arr =
136 75 112 121 127 135 62 113 128 78
110 95 130 58 77 110 134 144 148 105
92 110 84 158 163 100 74 47 56 84
67 123 85 127 139 79 109 59 63 114
50 130 70 131 130 56 122 48 48 123
68 114 95 105 121 81 113 73 86 125
156 73 115 130 122 147 54 132 145 69
77 104 88 102 114 73 115 78 73 101
113 88 101 100 112 106 91 111 114 88
89 89 104 79 90 96 104 99 118 131
arr[-10][0] -> 136
arr[:, -10] -> [136, 110, 92, 67, 50, 68, 156, 77, 113, 89]
arr[-1][5] -> 96
arr[-1] -> [89, 89, 104, 79, 90, 96, 104, 99, 118, 131]
arr[4][6] -> 122
arr[:, 1] -> [75, 95, 110, 123, 130, 114, 73, 104, 88, 89]
arr[-9][5] -> 110
arr[-7][5] -> 79
arr[-7][6] -> 109
arr[3][-9] -> 123
arr[8][8] -> 114
arr[1][8] -> 148
arr[5][-1] -> 125
arr[-4][-9] -> 73
arr[4][9] -> 123
arr[0][-3] -> 113
arr[-5] -> [68, 114, 95, 105, 121, 81, 113, 73, 86, 125]
arr[-7][4] -> 139
arr[-8][1] -> 110
arr[-8] -> [92, 110, 84, 158, 163, 100, 74, 47, 56, 84]
arr[-1][-3] -> 99
arr[-1][-1] -> 131
arr[-4] -> [156, 73, 115, 130, 122, 147, 54, 132, 145, 69]
arr[-8][-4] -> 74
arr[-4][-4] -> 54
arr[0][5] -> 135
arr[1][-7] -> 58
arr[7][9] -> 101
arr[:, -1] -> [78, 105, 84, 114, 123, 125, 69, 101, 88, 131]

X =
89 135 163 81 86 142 60 42
40 105 94 157 69 99 66 90
64 111 99 144 71 100 62 88
92 124 138 82 102 131 75 53
93 116 146 84 124 112 111 45
97 121 107 98 91 104 85 82
X[0,0] => 89
X[:, 7] => [42, 90, 88, 53, 45, 82]
X[0,1] => 135
X[2,1] => 111
X[2,0] => 64
X[2,7] => 88
X[1,2] => 94
X[3,2] => 138
X[0] => [89, 135, 163, 81, 86, 142, 60, 42]
X[0,6] => 60
X[3,1] => 124
X[5,1] => 121
X[2,5] => 100
X[3,0] => 92
X[:, 3] => [81, 157, 144, 82, 84, 98]
X[4,0] => 93
X[1,6] => 66

a =
array([[ 81, 137, 138, 136, 136],
       [ 69, 143,  55,  70, 136],
       [129, 129,  50, 117, 128],
       [140, 142,  47, 136, 131],
       [130,  81,  84, 128,  75],
       [ 88, 117,  49,  46, 120],
       [136, 133,  52, 135, 147],
       [ 51, 105,  57,  56, 112],
       [ 69,  97, 129, 126,  99],
       [ 55, 146,  60,  65, 121],
       [132, 138,  53,  81, 146],
       [133,  68, 129, 145,  62],
       [135, 131,  54, 121, 138]])
a[0,0]	81
a[1,2]	55
a[4,0]	130
a[5,0]	88
a[12,1]	131
a[3,1]	142
a[:, 4]	[136, 136, 128, 131, 75, 120, 147, 112, 99, 121, 146, 62, 138]
a[1,3]	70
a[9,2]	60
a[2,1]	129
a[5,4]	120
a[10,1]	138
a[6,0]	136
a[3,4]	131
a[3,3]	136
a[9,3]	65
a[9,4]	121
a[1,4]	136
a[10,4]	146
a[6,2]	52
a[:, 2]	[138, 55, 50, 47, 84, 49, 52, 57, 129, 60, 53, 129, 54]
a[3]	[140, 142, 47, 136, 131]
a[:, 0]	[81, 69, 129, 140, 130, 88, 136, 51, 69, 55, 132, 133, 135]
a[1]	[69, 143, 55, 70, 136]
a[12,2]	54
a[2]	[129, 129, 50, 117, 128]
a[1,1]	143
a[8,1]	97
a[:, 1]	[137, 143, 129, 142, 81, 117, 133, 105, 97, 146, 138, 68, 131]
a[7,1]	105
a[6]	[136, 133, 52, 135, 147]
a[3,0]	140
a[2,0]	129

m = 138,157,52,116,77,53,109,88,105,83,54,76,132,97,44
m[0] => 138
m[1] => 157
m[3] => 116
m[11] => 76

x = (133, 103, 158, 71)
x[0]	133
x[2]	158
x[3]	71

data =
116 123 98 124 51
73 55 113 73 109
105 63 75 138 83
57 118 101 137 93
79 126 117 114 53
63 118 127 71 121
109 43 83 109 94
79 116 129 56 117
61 61 108 86 123
56 129 112 103 129
66 87 123 64 123
70 90 112 73 143
116 116 108 108 44
121 73 94 111 51
80 147 106 127 81
102 49 77 118 117
Indices start at 0.
row 0 col 0 => 116
row 8 col 4 => 123
row 8 col 1 => 61
row 10 col 2 => 123
row 3 col 0 => 57
row 9 col 3 => 103
row 11 col 4 => 143
row 1 col 1 => 55
row 13 col 0 => 121
row 11 col 2 => 112
row 1 col 2 => 113
row 5 col 0 => 63
row 2 col 2 => 75
row 5 col 4 => 121
row 7 col 1 => 116
row 15 col 2 => 77
row 0 col 2 => 98
row 4 col 0 => 79
row 10 col 0 => 66
row 1 col 0 => 73
row 8 col 2 => 108
row 8 col 3 => 86
row 6 col 0 => 109
row 2 col 3 => 138
row 0 col 4 => 51

M = 149   72  126   58  115   43   66
M[0] -> 149
M[1] -> 72

grid =
[[ 50  65  73 126  63]
 [ 59 132 121  83  94]
 [138  95  71 101 100]
 [ 90 120 108 126  68]
 [143 109  94  90 145]
 [130 114 118 111  90]
 [ 79 120 123  94  79]
 [ 90  71  69 125 113]
 [109 147 142  65  80]
 [ 85 145 137  81 112]
 [110  82  75 112 122]
 [ 55 111 123 135  52]]
Indices start at 0.
(0, 0) -> 50
(11, 1) -> 111
(6, 2) -> 123
(11, 0) -> 55
(0, 2) -> 73
(1, 0) -> 59
(3, 2) -> 108
(10, 1) -> 82
(4, 1) -> 109
(5, 0) -> 130
(7, 0) -> 90
(2, 1) -> 95
(8, 1) -> 147
(8, 4) -> 80
(4, 2) -> 94
(6, 3) -> 94
(6, 4) -> 79
(2, 0) -> 138
(9, 1) -> 145
(8, 2) -> 142
(1, 3) -> 83
(6, 1) -> 120
(7, 1) -> 71
(3, 0) -> 90

W =
 91   75  112   75  144   78   84   97  112   92   99  122   87   73   66
101   71   91   70   88   71   84   94  122  134  133  108  113   90   93
111  126  126  131   72  130  152   86  112   84   98   70  116  116  148
 85   99  127   73  114  106  121  130   70   96  102  118   56   82   88
109  109  115  140   71   80  113   74   92  116  121   65   95  131  103
125  128  129  142   98   76  131   93   96  109  112   89  103  139  119
 83   83   97   94  107   86  120   94   83  126  132  104   60   74   75
 79   81  133   73  124  107  123  130  121   79   69   98   81   64   79
 70   91  119   83   90  121  119  135   95  106  103  103  108  122  110
 56   72   96   51  101  109   89  112   47  123  126  119   62   73   69
 93  120   70   89  103  116   44   77   42   84   78   98   96   85   87
109   99  137   92  111   82  132  102  131  112  112  104   91   89   81
W[-12,-15]: 91
W[10,-1]: 87
W[-6,6]: 120
W[-5]: [79, 81, 133, 73, 124, 107, 123, 130, 121, 79, 69, 98, 81, 64, 79]
W[-4,14]: 110
W[11]: [109, 99, 137, 92, 111, 82, 132, 102, 131, 112, 112, 104, 91, 89, 81]
W[2,-7]: 112
W[-11]: [101, 71, 91, 70, 88, 71, 84, 94, 122, 134, 133, 108, 113, 90, 93]
W[9,-9]: 89
W[-3,10]: 126
W[:, 10]: [99, 133, 98, 102, 121, 112, 132, 69, 103, 126, 78, 112]
W[-11,-4]: 108
W[-11,-2]: 90
W[-6,-6]: 126
W[-7]: [125, 128, 129, 142, 98, 76, 131, 93, 96, 109, 112, 89, 103, 139, 119]
W[10]: [93, 120, 70, 89, 103, 116, 44, 77, 42, 84, 78, 98, 96, 85, 87]
W[:, 7]: [97, 94, 86, 130, 74, 93, 94, 130, 135, 112, 77, 102]
W[:, 3]: [75, 70, 131, 73, 140, 142, 94, 73, 83, 51, 89, 92]
W[:, 8]: [112, 122, 112, 70, 92, 96, 83, 121, 95, 47, 42, 131]
W[7,9]: 79
W[-12]: [91, 75, 112, 75, 144, 78, 84, 97, 112, 92, 99, 122, 87, 73, 66]
W[-12,4]: 144
W[9,-2]: 73
W[-8,4]: 71
W[-12,-4]: 122
W[-3,-14]: 72
W[0,5]: 78
W[-9,-3]: 56
W[-6]: [83, 83, 97, 94, 107, 86, 120, 94, 83, 126, 132, 104, 60, 74, 75]
W[-5,8]: 121
W[7,-2]: 64
W[1,5]: 71
W[-9,-14]: 99
W[-6,-14]: 83
W[-3,-3]: 62

B =
93 86 98 122 97 72 78 59 106 115
120 86 93 118 81 106 98 105 111 120
84 60 84 132 119 58 56 50 137 115
96 116 112 79 90 115 110 120 81 89
126 122 95 103 69 94 124 88 72 120
128 73 79 131 80 97 90 95 123 131
131 121 101 97 72 123 131 125 82 115
101 69 58 80 119 71 85 116 133 83
82 78 96 97 109 109 82 105 110 82
Indices start at 0.
(0, 0) => 93
(1, 2) => 93
(5, 9) => 131
(6, 7) => 125
(7, 3) => 80
(5, 7) => 95
(2, 3) => 132
(1, 7) => 105
(2, 5) => 58
(4, 4) => 69
(7, 9) => 83
(6, 4) => 72
(8, 1) => 78
(3, 7) => 120
(8, 2) => 96
(7, 0) => 101
(7, 7) => 116
(8, 0) => 82
(2, 7) => 50
(4, 3) => 103
(4, 9) => 120
(3, 9) => 89
(5, 6) => 90
(0, 2) => 98
(6, 0) => 131
(0, 6) => 78

A = array([ 93, 137, 146, 151, 124])
A[0] = 93
A[2] = 146
A[1] = 137
A[3] = 151
